Each row has a name. Each piece below is followed by the name of the row it came from, unless a question asks for something else. Each question is about the rows just above it.

[-83.1  20.8  50.9  -9.9  51.1  47.4 -20.2  22.1 -24.0 -10.3  32.3  -6.6
  25.9 -27.5  32.2] = k_744
[ 51.0 -27.5  -9.9  32.2  25.9 -20.2 -24.0  32.3 -83.1  51.1  20.8  22.1
  -6.6 -10.3  47.4] = k_546
[ -9.9 -83.1  -6.6 -20.2  32.2  51.0  32.2 -24.0 -10.3  25.9  47.4  51.1
  20.8  22.1 -27.5] = k_547
Which entry of k_744 is missing from [ 51.1 -24.0  47.4 -10.3  25.9 -20.2  32.3  32.2  22.1  50.9  20.8 -27.5
  -6.6  -9.9]? => [-83.1]
Which row holds these entries in another order? [ 25.9 -24.0  22.1 -10.3  50.9  32.2 -83.1  -9.9  32.3  -6.6  51.1 -20.2
 -27.5  47.4  20.8] => k_744
Put [-27.5  22.1  20.8  51.1  47.4  25.9 -10.3 -24.0  32.2  51.0  32.2 -20.2
  -6.6 -83.1  -9.9] back in order: which row is it? => k_547
[ 22.1  51.1  -9.9 -27.5  -6.6  25.9  32.3  51.0  47.4  20.8 -83.1 -20.2
 -24.0 -10.3  32.2] is which row reordered? => k_546

[  9.9 -33.5  54.2   1.5   8.1  -4.8  38.2   4.5 -14.2  64.7 -32.7  -0.8
 -10.2  -2.2  -9.5 -30.3 -25.8  27.6 -25.8  -6.4  14.8 -16.5   1.3 -28.5
  -6.8  14.1  -0.6 -27.1 -37.3  26.4  30.2  15.2  -7.5 -19.7  18.6 -37.7
  10.7 -14.5 -13.5  -4.9 -33.0  26.8 -12.8  14.6] -> k_228
[  1.3  38.9 -14.2  11.3   4.8   3.7  10.3   4.5 -15.3  -8.1   7.3  -0.8
   8.0  -2.2   7.0  -3.0  20.2 -28.7 -13.0  -6.4 -19.1 -16.5 -11.9 -22.0
  -6.8  14.1 -38.3  23.2  -4.7   8.3   5.4 -33.7  -7.5  19.9 -30.4 -18.0
  10.7  27.9 -13.5   8.2  18.3  18.2 -12.8  38.0] -> k_546
[  1.3  11.8  -3.8   1.5   4.8   3.7  10.3   4.5 -14.2  -8.1   7.3  -0.8
   6.7  -2.2  -9.5  -3.0  20.2   4.5 -25.8  -6.4 -19.1 -16.5   1.3 -22.1
  -6.8  14.1 -14.0  15.3  -4.7   3.9   5.4 -16.8  -7.5  19.9   5.9 -37.7
  10.7  18.5 -13.5   8.2  -0.6  13.5 -12.8  21.5] -> k_99
[ -7.5   3.7  -8.7  -6.4   7.2  48.1 -16.5  -0.8  -9.6 -37.7  39.5  -3.1
 -20.8   4.5  10.0   6.1  12.8 -12.1 -21.1   5.4 -13.5 -31.1  27.4 -16.5
 -13.3 -12.7   0.5 -16.8 -12.8  -8.1  26.6  -2.2   6.2 -43.9 -33.7 -16.8
  14.2   4.8   3.9  42.1  10.7  -6.8  13.5 -22.1] -> k_602
[  1.3   6.8  -3.8   1.5   4.8   3.7  10.3   5.7 -14.2  -8.5   7.3  -0.8
   6.7  -2.2  -9.5  -3.0  20.2  13.7 -25.8  -6.4 -19.1 -16.5   1.3 -22.1
  -6.8  14.1  -3.5  15.3  -4.7  -6.3   5.4 -16.8  -7.5  19.9  13.2 -41.0
  10.7  16.2 -33.9   8.2  -0.6  13.5 -12.8  18.0] -> k_494
[-22.1   7.2  42.1   5.4   6.1  14.1  -8.7  -0.8  13.5  -6.4 -12.7  26.6
  -8.1  10.0   3.9 -12.1 -37.7 -16.8  -7.5   4.5   0.5  -6.8  -9.6 -21.1
   3.7   4.8 -13.5  12.8   6.2  27.4 -16.5 -31.1 -16.5  10.7 -13.3 -33.7
 -16.8 -12.8  -2.2  -3.1 -20.8 -43.9  39.5  48.1] -> k_764
[  1.3  10.0  -3.8   1.5   4.8   3.7  10.3   4.5 -14.2  -8.1   7.3  -0.8
   6.7  -2.2  -9.5  -3.0  20.2  -2.1 -18.9  -6.4 -19.1 -16.5   1.3 -22.1
  -6.8  14.1  -6.2  15.3  -4.7   3.9   5.4 -16.8  -7.5  19.9  -1.1 -27.5
  10.7  16.2 -13.5   8.2   1.8  13.5 -12.8  18.0] -> k_744
[  6.1 -46.5  45.7   1.5   4.8   3.7  13.5   4.5 -14.2  23.6 -22.4  -0.8
 -13.3  -2.2  -9.5 -14.5 -14.9  46.8 -25.8  -6.4   8.7 -16.5   2.9 -22.1
  -6.8  14.1  25.0 -26.0 -23.0   3.9  11.2  30.1  -7.5  -9.6  34.2 -37.7
  10.7 -24.2 -13.5  -5.0 -32.8  34.3 -12.8  -8.8] -> k_381
[  6.2 -43.9  39.5  -3.1   4.8   3.7  12.8   4.5 -13.3  10.0 -16.5  -0.8
  -9.6  -2.2 -12.1 -16.8  -8.2  48.1 -31.1  -6.4  -8.7 -16.5   7.2 -22.1
  -6.8  14.1  26.6 -20.8 -16.8   3.9   6.1  27.4  -7.5   5.4  42.1 -37.7
  10.7 -21.1 -13.5   0.5 -33.7  13.5 -12.8 -12.7] -> k_304
Which row holds these entries in another order? [-22.1  13.5  -6.8  10.7  42.1   3.9   4.8  14.2 -16.8 -33.7 -43.9   6.2
  -2.2  26.6  -8.1 -12.8 -16.8   0.5 -12.7 -13.3 -16.5  27.4 -31.1 -13.5
   5.4 -21.1 -12.1  12.8   6.1  10.0   4.5 -20.8  -3.1  39.5 -37.7  -9.6
  -0.8 -16.5  48.1   7.2  -6.4  -8.7   3.7  -7.5] => k_602
Which row holds these entries in another order? [ 10.7  16.2 -33.9   8.2  -0.6  13.5 -12.8  18.0   1.3   6.8  -3.8   1.5
   4.8   3.7  10.3   5.7 -14.2  -8.5   7.3  -0.8   6.7  -2.2  -9.5  -3.0
  20.2  13.7 -25.8  -6.4 -19.1 -16.5   1.3 -22.1  -6.8  14.1  -3.5  15.3
  -4.7  -6.3   5.4 -16.8  -7.5  19.9  13.2 -41.0] => k_494
Shuffled k_228 with one entry gone: [ 14.8  15.2 -33.0 -25.8  -9.5 -12.8  64.7 -33.5  26.4  -4.9   9.9  26.8
 -14.5  27.6  30.2  14.1   1.5 -19.7 -13.5   4.5 -10.2 -27.1   1.3 -28.5
  -6.8 -30.3 -14.2 -37.3 -16.5  10.7  -0.8 -37.7  -2.2 -25.8   8.1  18.6
  -4.8  -7.5  14.6  -6.4  -0.6  38.2  54.2], missing => [-32.7]
[-12.1  -0.8 -13.5 -16.8  -6.8   7.2  12.8  -7.5 -33.7 -13.3 -16.5   5.4
  10.0  27.4  10.7  -8.7   4.8  -2.2   4.5 -37.7   3.9 -12.7  -6.4  -8.2
   0.5  -9.6 -16.8  14.1 -16.5 -12.8   6.2 -20.8  39.5  48.1  26.6  42.1
   3.7 -31.1 -22.1 -43.9  13.5   6.1 -21.1  -3.1] is which row reordered? => k_304
Put [-13.3  26.6 -12.1 -20.8 -16.5  -8.7   0.5  14.1   7.2  -2.2  39.5 -31.1
  10.0  12.8  27.4  10.7 -16.8  -3.1  48.1  -6.8   6.2 -13.5  -7.5 -16.8
   3.7   4.8 -37.7 -43.9  42.1 -22.1   4.5 -12.7 -16.5   3.9  -9.6 -12.8
  13.5  -8.1  -6.4   6.1 -33.7   5.4  -0.8 -21.1] back in order: which row is it? => k_764
asked: [ -7.5   3.7  -8.7  -6.4   7.2  48.1 -16.5  -0.8  -9.6 -37.7  39.5  -3.1
 -20.8   4.5  10.0   6.1  12.8 -12.1 -21.1   5.4 -13.5 -31.1  27.4 -16.5
 -13.3 -12.7   0.5 -16.8 -12.8  -8.1  26.6  -2.2   6.2 -43.9 -33.7 -16.8
  14.2   4.8   3.9  42.1  10.7  -6.8  13.5 -22.1] => k_602
Which entry of k_381 is missing from [ 14.1 -13.5  10.7  23.6  -9.5   3.9 -14.5 -16.5   6.1  11.2   4.5  -7.5
 -32.8 -22.1  46.8  -2.2   8.7 -24.2  45.7  -9.6 -26.0  -5.0  -6.4 -13.3
   1.5 -14.2  -6.8   3.7 -37.7  30.1   2.9 -23.0 -12.8 -22.4 -46.5 -14.9
  25.0  -0.8  -8.8  34.3 -25.8   4.8  13.5]? => [34.2]

[ -4.5 -22.0 -29.5 -50.7 -52.8  -4.4  -6.5   4.6 -33.1  23.4 -18.0 -22.8
 -21.7  -9.7 -45.2  25.2] -> k_764
[-23.4 -23.3 -26.7 -22.7 -23.4 -14.0 -45.8  13.3 -12.4 -29.8  -1.4 -47.8
   9.2 -43.4  -4.2 -10.6] -> k_364
[ 23.0  -7.6 -34.8  -8.2 -39.3 -35.6  -0.5  41.1  68.5  53.2  26.9  -0.2
  40.0  48.4  42.3  -2.0] -> k_228
[ 12.5  24.4  16.0   3.8  -5.0 -29.4  20.2  13.6  15.2  13.3  26.4  10.1
 -11.3  40.3 -63.0 -11.3] -> k_546
[ 68.5  -8.2  26.9  -7.6  -0.2  -2.0  53.2 -35.6  41.1  40.0  42.3  48.4
  -0.5  23.1 -34.8 -39.3] -> k_494
[ 24.4 -18.7  11.1  29.0  14.2  31.9  14.3 -39.2  16.8   8.3  43.0  10.3
   1.3   5.3  32.3 -30.1] -> k_602
[-50.7 -22.8 -18.0  -6.5   4.6  23.4 -45.2  -9.7 -22.0 -21.7 -52.8 -29.5
  -4.4 -33.1  25.3  -4.5] -> k_547
Which value appears more than once in k_364? => [-23.4]
Put [ 25.3  -4.5 -50.7 -22.8 -18.0  -6.5   4.6  23.4 -45.2  -9.7 -22.0 -21.7
 -52.8 -29.5  -4.4 -33.1] back in order: which row is it? => k_547
asked: [ 12.5  24.4  16.0   3.8  -5.0 -29.4  20.2  13.6  15.2  13.3  26.4  10.1
 -11.3  40.3 -63.0 -11.3] => k_546
k_547 without one entry, shuffled: [ -9.7  25.3 -33.1 -22.0  -4.5 -22.8   4.6 -52.8 -18.0 -45.2  -4.4  23.4
 -50.7  -6.5 -21.7]. Gone: => [-29.5]
Which row holds these entries in another order? [-39.3 -34.8  23.1  -0.5  48.4  42.3  40.0  41.1 -35.6  53.2  -2.0  -0.2
  -7.6  26.9  -8.2  68.5] => k_494
Which entry of k_364 is missing from [-23.4 -10.6  -1.4 -22.7   9.2 -29.8 -14.0 -43.4 -26.7 -12.4  13.3 -23.4
 -47.8 -23.3  -4.2]? => [-45.8]
[-47.8 -45.8 -43.4 -29.8 -26.7 -23.4 -23.4 -23.3 -22.7 -14.0 -12.4 -10.6
  -4.2  -1.4   9.2  13.3] is which row reordered? => k_364

[ 1.3  1.6  8.2 71.1 -0.4 -0.3 65.2] = k_764
[ 1.6  1.6  1.6 71.1  1.6 -0.3 65.1] = k_602
[13.1  2.4 -0.6 68.4 68.4  0.2 72.2] = k_228
Repeated in k_228: => [68.4]
Which row holds these entries in another order? [72.2  0.2 68.4 68.4 -0.6  2.4 13.1] => k_228
Which entry of k_228 is missing from [13.1 68.4 68.4 -0.6  0.2 72.2]? => [2.4]
Shuffled k_764 with one entry gone: [71.1  1.6 -0.3  8.2 65.2 -0.4], missing => [1.3]
Put [65.1 -0.3  1.6 71.1  1.6  1.6  1.6] back in order: which row is it? => k_602
Which value appears more than once in k_602? => [1.6]

[-28.6  11.5  32.5  48.2  -4.6  -5.4 -64.5  27.3   5.8  13.4  18.9 -64.4
  50.9  37.3 -64.4  39.2 -38.1  31.9  50.9  50.9  30.3  22.5  34.8  50.9
 -30.2  14.1 -28.3] -> k_381
[ -3.4 -13.2  20.7   7.4 -56.7  57.9  52.3 -43.3  67.4  43.0  69.7 -69.8
  69.2  69.0  34.1 -43.2 -10.1   4.3  37.9  45.2 -28.8   7.3 -28.1  38.9
 -60.0   9.6  68.1] -> k_764
[ 55.0 -11.4 -44.8 -10.2 -60.6 -20.5  67.4  36.9   7.6  53.0  15.1  55.0
 -41.9  55.0 -67.9  19.0 -68.1  55.0 -51.9  23.6  36.2 -61.0  -6.9 -56.7
 -28.4 -58.8 -39.5] -> k_364
k_364 without one entry, shuffled: [ 36.2 -60.6 -61.0 -58.8  36.9  53.0  55.0  19.0  23.6 -56.7 -44.8  55.0
  15.1 -68.1 -28.4  55.0 -67.9 -10.2 -11.4 -41.9  67.4  55.0  -6.9 -39.5
   7.6 -20.5]. Gone: => [-51.9]
k_764 without one entry, shuffled: [ 57.9 -43.3  -3.4  69.2  67.4  34.1 -28.1  45.2  69.0   7.4  52.3  69.7
  43.0   7.3   4.3 -69.8 -56.7  37.9  20.7 -60.0 -10.1  38.9 -13.2   9.6
  68.1 -28.8]. Gone: => [-43.2]
The row with [-28.6  11.5  32.5  48.2  -4.6  -5.4 -64.5  27.3   5.8  13.4  18.9 -64.4
  50.9  37.3 -64.4  39.2 -38.1  31.9  50.9  50.9  30.3  22.5  34.8  50.9
 -30.2  14.1 -28.3] is => k_381
Which value appears more than once in k_364? => [55.0]
Which entry of k_764 is missing from [-69.8  38.9   7.3 -56.7  57.9   9.6 -10.1  67.4  69.2  52.3   4.3  69.7
  69.0  68.1  37.9 -60.0 -28.8  45.2 -43.3  43.0 -13.2   7.4  34.1  -3.4
 -28.1  20.7]? => [-43.2]
Shuffled k_381 with one entry gone: [ 50.9  50.9 -30.2  27.3  39.2  13.4  14.1  50.9  11.5  22.5 -64.4 -64.4
  48.2  37.3  30.3 -38.1  32.5   5.8  31.9  18.9  -5.4  50.9 -28.6  34.8
 -28.3  -4.6], missing => [-64.5]
k_764 without one entry, shuffled: [ -3.4  37.9  69.7  20.7 -69.8 -10.1 -13.2 -56.7  57.9  68.1  38.9  69.0
 -60.0  67.4 -28.1 -28.8  43.0  34.1  69.2   9.6   7.4   4.3  52.3  45.2
 -43.3 -43.2]. Gone: => [7.3]

[ 21.0 -14.5  18.2 -19.4  -6.1  26.4   1.8  28.7 -15.6   2.1  15.4  14.3
  -2.3 -15.0  25.0]  k_364
[ -6.1  28.7 -19.4 -14.5   6.4 -15.7  26.4 -14.3  21.0  18.2  14.3   2.1
  15.4  13.3   1.8]  k_602
[ 22.3  -6.9  22.3 -12.0   7.2  31.2   1.7  26.3  -7.9   5.7  10.8  19.1
   5.6  22.3  30.5]  k_304
[ 21.0 -14.5  18.2 -19.4  -6.1  26.4   1.8  28.7 -15.6   2.1  15.4  14.3
   6.4   6.4  13.3]  k_228
[ 11.6  -6.9  22.3 -45.1   7.2  31.2   1.7  26.3  -7.9   5.7  10.8  19.1
  11.6  -9.9  11.6]  k_381
k_304 without one entry, shuffled: [-12.0   7.2  -7.9  22.3  19.1  -6.9  31.2   1.7  22.3  26.3  10.8   5.6
  22.3  30.5]. Gone: => [5.7]
k_364 without one entry, shuffled: [ -2.3  25.0   1.8  21.0  26.4   2.1  14.3 -19.4 -14.5  15.4 -15.6 -15.0
  18.2  -6.1]. Gone: => [28.7]
Which row holds these entries in another order? [ 13.3  21.0 -14.5  18.2 -19.4  -6.1  26.4   1.8  28.7 -15.6   2.1  15.4
  14.3   6.4   6.4] => k_228
[ 11.6  -9.9  11.6  19.1  10.8   5.7  -7.9  26.3   1.7  31.2   7.2 -45.1
  22.3  -6.9  11.6] is which row reordered? => k_381
The value that k_228 holds more than once: => [6.4]
The value that k_304 holds more than once: => [22.3]
Repeated in k_381: => [11.6]

